A small network was trained on made-up records. Each row is its average activation on records with the value named, seen along a few directions.
Values that are neighbours, or in one group, have similar rows; names and order tell nothing.
In the rows, zero is written as 500.
Strong random noise was added to every row along 9 fixed directions; ignore it. To show where, here is one row again and again, with new noise each time:
[495 537 500 426 305 358 559 461 400 557 542 597 446 254 578 729 529 652
 670 437 553]
[424 591 544 580 669 513 469 539 429 393 603 479 518 431 572 534 353 413
 469 521 353]
[399 528 663 318 606 621 736 599 727 354 469 519 508 686 610 712 299 441
 410 420 432]
[540 520 489 438 411 472 474 492 464 638 475 470 499 582 409 561 536 501
 534 542 395]
[445 659 578 517 582 423 623 728 494 342 521 421 314 358 786 605 506 564
 228 342 443]
[515 707 559 204 280 152 893 593 663 648 480 768 351 452 685 704 831 579
 292 436 481]
[453 536 499 252 551 579 730 423 651 511 432 567 460 752 322 698 382 480
 490 574 375]
[296 589 478 536 762 530 550 552 552 253 658 420 457 470 399 630 400 437
 451 624 269]
[472 437 434 364 444 176 478 579 650 691 392 418 483 476 309 587 449 467
 316 708 438]
[589 531 360 472 565 620 351 248 330 521 311 617 391 428 343 486 360 519
 653 519 598]
[373 471 599 473 667 656 467 469 619 287 505 565 596 489 529 618 263 381
 639 495 509]


Values of F:
f22: [407 539 721 558 519 453 673 727 549 322 665 363 495 504 748 537 478 526
 400 395 429]
f16: [457 527 477 366 538 293 768 486 460 543 654 478 469 521 381 627 293 554
 424 601 305]
f23: [379 368 355 526 497 668 514 446 543 258 509 434 387 297 403 719 538 759
 766 394 656]
f12: [631 584 416 472 554 558 579 427 519 533 331 666 399 472 642 413 545 544
 314 396 608]
f11: [450 434 350 380 443 252 558 322 572 544 486 785 408 252 262 567 639 621
 617 635 643]
f13: [539 602 501 566 481 403 525 470 450 571 574 798 593 272 669 428 737 493
 568 436 611]
f26: [437 472 442 619 481 510 400 583 516 396 626 411 548 438 514 381 842 517
 536 478 517]
f10: [585 525 567 370 482 628 610 481 545 626 381 529 515 815 471 500 436 438
 444 501 386]
f14: [573 568 424 516 593 413 529  85 348 734 578 814 683 577 337 390 388 328
 783 763 411]
f15: [506 374 449 271 538 359 557 451 705 576 410 640 675 582 399 491 379 392
 377 641 572]
f19: [652 457 564 440 390 491 528 454 442 786 406 615 557 718 617 336 451 486
 413 467 537]
f8: [309 585 464 457 752 557 624 437 713 241 607 573 533 530 320 535 710 331
 524 581 424]
f9: [490 456 381 531 370 608 493 346 411 580 525 426 591 561 314 496 585 494
 774 581 459]
f18: [453 554 520 545 475 629 512 429 543 364 578 546 475 606 372 442 648 468
 638 518 483]
f4: [590 599 522 659 455 650 393 463 292 645 486 391 472 692 490 324 563 461
 547 487 375]
f3: [390 439 399 482 697 482 629 447 508 454 602 413 522 509 310 516 273 488
 336 706 441]
f27: [549 597 472 471 620 593 611 638 525 430 403 366 392 543 576 451 515 511
 297 394 533]
f25: [454 530 422 533 591 417 519 455 445 431 594 535 501 512 405 433 339 434
 488 655 415]
f20: [578 317 552 640 321 543 327 619 524 561 544 362 666 569 659 368 620 432
 497 474 585]
f21: [505 576 439 603 591 502 362 273 354 482 605 727 495 344 427 375 585 465
 574 569 532]
f7: [455 481 378 614 522 303 526 364 240 537 722 439 408 286 332 637 324 725
 558 655 379]
f5: [619 458 653 652 382 671 327 405 479 556 431 760 760 408 858 313 543 386
 704 280 788]
f17: [433 417 430 646 444 367 293 602 509 507 414 291 412 361 394 479 541 536
 478 587 572]
f28: [443 534 384 380 492 247 732 452 508 593 729 594 567 477 366 574 393 485
 400 714 306]
f1: [543 416 536 381 435 698 556 604 691 545 388 449 528 798 418 456 690 399
 470 434 542]
f24: [537 476 516 489 347 374 482 441 453 685 559 539 588 537 406 531 512 495
 671 606 439]
f6: [458 586 497 579 537 385 363 371 428 403 629 615 526 302 475 420 618 459
 644 528 556]
f2: [538 368 529 475 464 510 252 634 718 474 321 424 482 564 384 352 704 501
 424 536 596]
The values of F form 6 separate groups.
List the group mates of f16, in the order listed.
> f22, f18, f25, f6
List the group mates of f27, in the order listed.
> f8, f9, f1
List the group mates of f21, in the order listed.
> f11, f19, f7, f2
List the group mates of f13, in the order listed.
> f23, f12, f5
List the group mates of f28, in the order listed.
> f26, f15, f3, f20
